-50.8   42.7    8.2   62.3 --> 62.3
-30.2   60.2  -40.0  -19.3   11.1  -69.4   -6.6 --> -6.6
 64.2   30.0   -4.5   32.4  -24.0  -13.6  -22.3 --> -22.3
-14.6   40.0   -2.6  -59.7    8.7 --> 8.7
-65.6   -2.1   -5.8   12.7  -21.9  -12.6   -9.5 --> -9.5
23.3  12.0  76.0  34.6 --> 34.6
-31.1   52.1  -42.7  -67.0   73.4  -38.7    2.0 --> 2.0
 42.6  -62.3  -74.6    1.4  -17.5   38.6 --> 38.6
---
[ 19.97 -13.35   4.59 -17.07 -12.69  -0.02   2.33] -> -17.07, 19.97

[[ 0.138  0.194 -0.159  0.076 -0.018  0.061  0.031]
 [ 0.039  0.112  0.123  0.080  0.085  0.133 -0.034]
 [ 0.030  0.176 -0.006  0.166 -0.118  0.054 -0.014]] -> 0.080, 0.194

[-0.65 -1.05  1.18 -1.02  1.68] -> 1.18, 1.68

[ 0.125 -0.017 -0.026 -0.071 -0.168 -0.196 -0.154] -> -0.071, 0.125

[ 0.18  0.04 -0.11 -0.13 -0.12] -> -0.11, 0.18

[-115.3  127.4   59.5  -81.0  115.2] -> 59.5, 127.4

[[ -0.6 -16.1  -6.7   6.5  10.9  22.4 -20.0]
 [ -6.8 -23.3   4.7  14.0  11.0   9.8 -22.1]
 [ -4.2  -4.9  -6.2  -5.0  -4.8  -4.6  -5.2]] -> 14.0, 22.4

[ 0.00  0.06  0.05  0.13  0.01 -0.05 -0.11] -> 0.13, 0.13

[ 1.490 -0.689  0.086 -1.149 -0.251] -> 0.086, 1.490
---
[-59.3  72.3   5.5 -40.2   7.1  58.1] >> -59.3, 58.1

[  8.3 -37.7 -21.5   1.5   3.3  59.7 -46.9] >> 8.3, -46.9

[[ 69.1 -54.2   4.1 -28.5   5.8 -28.8]
 [  2.6  31.6  42.7   7.2   3.8 -54.2]] >> 69.1, -54.2

[[ 14.6 -25.0   1.4 -21.1  11.0]
 [  5.1   6.8 -77.1   3.9 -15.1]
 [  3.2 -12.2 -15.5 -19.7  -5.1]] >> 14.6, -5.1

[ 54.5 -29.1  69.5 -15.9] >> 54.5, -15.9

[-71.5 -31.1  -2.5 -32.4] >> -71.5, -32.4

[[-35.8  25.0 -15.4  66.0 -35.1]
 [-33.2 -12.3 -13.5  54.7 -33.4]] >> -35.8, -33.4

[ -5.1 -60.7  37.2  -7.1  20.6  -2.3  -0.7] >> -5.1, -0.7

[[ 57.7   5.9  -8.7  14.4]
 [-15.0  -1.7   1.4  -0.2]] >> 57.7, -0.2
---
[[ 71.9  -6.9 -53.2 -50.0 -39.1]
 [ 77.3 -17.2 -45.3 -45.4 -43.9]] -45.3

[59.3 52.4 18.2 28.9 52.9 10.0  5.2] 52.9

[ -2.6 -75.5  -6.8  12.0   9.6] -6.8

[-11.4  48.0 -28.8  39.7  70.5 -21.8 -18.4] 70.5

[-50.2  29.3  -0.2  59.2  42.6 -25.6] 59.2

[[-10.7 -13.4  39.6  -3.0]
 [ 64.0  21.1  57.4  -7.8]] 21.1

[-71.6 -41.0 -74.9   7.3  19.6] -74.9
---
[[ 36.5   1.7  59.2 -25.6   5.4   3.1]
 [ 34.2   0.6  56.3 -23.9   5.3   3.7]
 [-31.4 -16.3 -27.9  41.3 -15.0  14.8]] ==> 41.3

[[-20.6 -29.2  51.3  76.2  10.0]
 [ -7.4   8.7  11.7  16.1  -2.6]
 [-16.4  19.2  -7.8   9.3   3.6]] ==> -7.8

[[-37.1  32.5   3.0  32.1   6.5 -19.5]
 [-44.5  40.1   0.9  35.6  13.2 -23.0]
 [-49.6  49.2  10.6  67.2  32.8 -53.7]] ==> 67.2

[[-13.6  11.0   2.8 -76.5]
 [ 64.7 -29.9  60.4 -73.1]
 [ 50.6 -11.2 -31.7 -51.0]] ==> -11.2

[[  4.1 -28.3  -4.2  35.2   4.8  49.6 -31.5]
 [ 71.4 -23.3 -72.3   3.3 -69.2 -56.6  10.2]
 [ 69.8   2.8 -38.4  57.5  57.6 -65.8  74.6]] ==> 57.6

[[  4.3 -14.4  -2.3   3.6   1.6  12.0]
 [ 20.4 -36.9 -14.9  17.6  19.7  34.2]
 [ 12.1  11.5  -2.8   0.9  65.9  -9.4]] ==> 0.9
---
[[-13.8 -20.9  16.4  53.2 -24.9]
 [ -3.2  28.0  18.4  22.5  -7.5]
 [-72.1  -1.5  36.1  17.5  -4.4]] --> -7.5

[[-51.8 -64.9 -36.4  10.6]
 [-28.5 -52.5  26.5  37.9]] --> 37.9

[[ 12.0  11.0  -6.4  67.5  79.8]
 [-19.9   1.4   6.1 -45.0 -46.2]
 [-23.9  24.8   2.0  24.3  45.2]] --> -46.2

[[ -0.1   0.8  -2.0  -2.3]
 [-10.0 -49.2 -67.3  53.4]] --> 53.4

[[ -0.8 -10.9  56.9 -32.2 -22.8  13.2]
 [ 13.8  -8.0  22.7 -43.9  39.7   8.6]
 [-22.1  56.5  17.2  -0.3   0.1 -30.6]] --> 8.6

[[-74.7  34.3 -59.8 -41.5]
 [-55.9  31.6 -49.9 -14.8]] --> -14.8

[[-79.7 -11.8   4.7   6.7]
 [-30.2   2.1  -6.3  -8.6]
 [-65.6  -3.7  11.1   3.3]] --> -8.6
---
[[-29.4 -26.9   7.0   0.9 -13.3   6.4   1.8  -7.0  -8.2  59.0  -4.4 -62.2
   20.8]
 [ 49.9  47.4  27.7 -14.0 -21.4  29.0 -14.7 -13.7 -15.1 -14.2  27.9  11.4
   13.1]
 [-40.4 -43.4  23.2 -25.2 -18.2  20.6 -25.1 -26.3 -25.5  25.8 -18.2 -23.1
   30.5]
 [ 16.8  21.8 -30.6  27.9  16.0 -29.1  26.8  24.2  23.6  25.5  10.2 -26.6
  -27.2]
 [-35.0 -36.8 -36.5  21.3  24.1 -36.4  20.9  21.8  21.4   2.2 -15.3  -4.1
  -24.2]
 [-28.6 -30.3 -33.8  24.3  18.5 -33.2  23.4  21.5  20.3  32.2  -8.5 -28.8
  -21.0]] ⇒ -8.5

[[-13.5 -16.8 -18.9 -13.4 -17.9 -15.8 -17.2 -36.5   9.6  58.4  -8.6 -17.4]
 [-19.5 -13.3 -11.8 -19.0 -14.1 -12.6 -13.0  47.7  16.9  36.0 -16.2  14.0]
 [ 27.9  12.0   8.2  27.0  12.2  11.4  11.2 -73.9 -11.1  25.5  30.0 -34.1]
 [-22.7  -8.0  -4.1 -20.8  -8.4  -7.3  -7.3  64.9   5.6 -31.1 -27.9  29.7]
 [ 14.5  14.5  15.6  14.2  15.8  14.0  15.0  24.6 -10.2 -56.8   9.8  12.4]
 [ 11.8  15.1  20.5  11.4  15.9  15.0  17.1  42.2  -6.9 -53.1   5.7  20.4]
 [-20.2 -19.1 -17.9 -20.1 -19.6 -18.1 -18.5  12.6  18.2  63.7 -16.2   1.2]
 [ 11.9  13.6  16.5  11.5  15.0  13.2  14.8  38.0  -7.3 -53.2   6.4
   18.4]] ⇒ -53.2

[[-25.6  20.1 -31.7  14.2  16.9  -7.3]
 [ 48.8 -41.6  62.6 -13.2 -45.0   7.7]
 [  0.4  16.2 -16.4  32.6 -37.6 -45.1]
 [ 33.1  15.5   7.9 -51.6  -9.4 -22.0]
 [-17.0 -26.8  12.2  24.9  14.4  37.6]
 [  7.3 -13.5  18.5 -40.2  32.2  37.8]
 [  4.7 -37.5  31.4  46.0 -34.1  11.7]
 [-12.9  22.9 -28.2  22.3 -10.5 -31.1]
 [ 40.1 -11.9  33.1 -28.2 -30.7 -11.1]] ⇒ -28.2

[[ -0.6  -3.9 -11.1  10.6   3.8 -21.6  30.2]
 [ -3.0  -2.4  -2.9  -6.0  -2.3 -54.2 -39.7]
 [ -2.6  10.7   9.8   3.0   0.3   1.5   0.2]
 [ -0.2  -7.0  10.8   5.8   3.6  11.9  73.8]
 [ -0.5  -4.7  -6.4  14.7   5.8   8.9  24.8]
 [  0.7 -28.7  -8.7  13.6   0.2 -25.1  37.6]
 [ -2.0  -8.4   5.5  14.1   3.8  -2.2  -6.8]
 [ -1.9   5.5   2.5  12.5   1.4  18.8 -16.0]
 [ -1.8 -27.6   3.2  19.1   7.1 -30.1  -0.6]
 [ -0.6 -18.0  -4.8  19.8  -0.9 -21.6 -11.0]
 [ -2.1 -13.1 -10.2   0.2  -4.5 -73.9  10.0]
 [ -1.9  16.8   1.8   3.6   2.3  18.3   6.3]] ⇒ 2.3

[[ -5.3   4.3   1.5  -7.4 -13.0  26.5]
 [ 19.8   4.3   0.3   1.2   0.2  -0.6]
 [ 47.0 -19.0  -1.2   5.5  -1.7   3.1]
 [-36.2  -0.1   2.6   2.8  16.6 -12.8]
 [  1.4  48.2  -3.5  -1.4 -10.2   4.2]
 [-17.8   2.5  -2.3   0.2  58.3   0.9]
 [  4.4  -3.5   1.3  -0.4 -27.6 -60.8]
 [ -5.1  11.7   2.0   0.7  16.7  -6.0]
 [ 13.3   0.5  -0.8   0.3   4.0 -51.3]
 [ 49.4   8.8  -0.3   5.8   3.1  -5.5]
 [  1.8  53.1  -2.2  -3.3  -3.5  21.3]] ⇒ -3.3

[[-17.8 -66.5 -18.3 -59.6 -33.8 -45.8 -38.2]
 [  7.5 -38.8 -17.2 -72.8 -31.9 -11.3 -23.4]
 [-11.3 -60.8 -16.2 -61.6 -34.8 -38.7 -36.2]
 [-14.7 -62.7 -17.8 -59.8 -34.0 -42.1 -38.2]
 [-17.7 -66.8 -17.4 -57.9 -35.8 -44.9 -40.1]
 [-53.7 -32.1  13.9 -50.0 -47.7 -12.5  55.3]] ⇒ -47.7
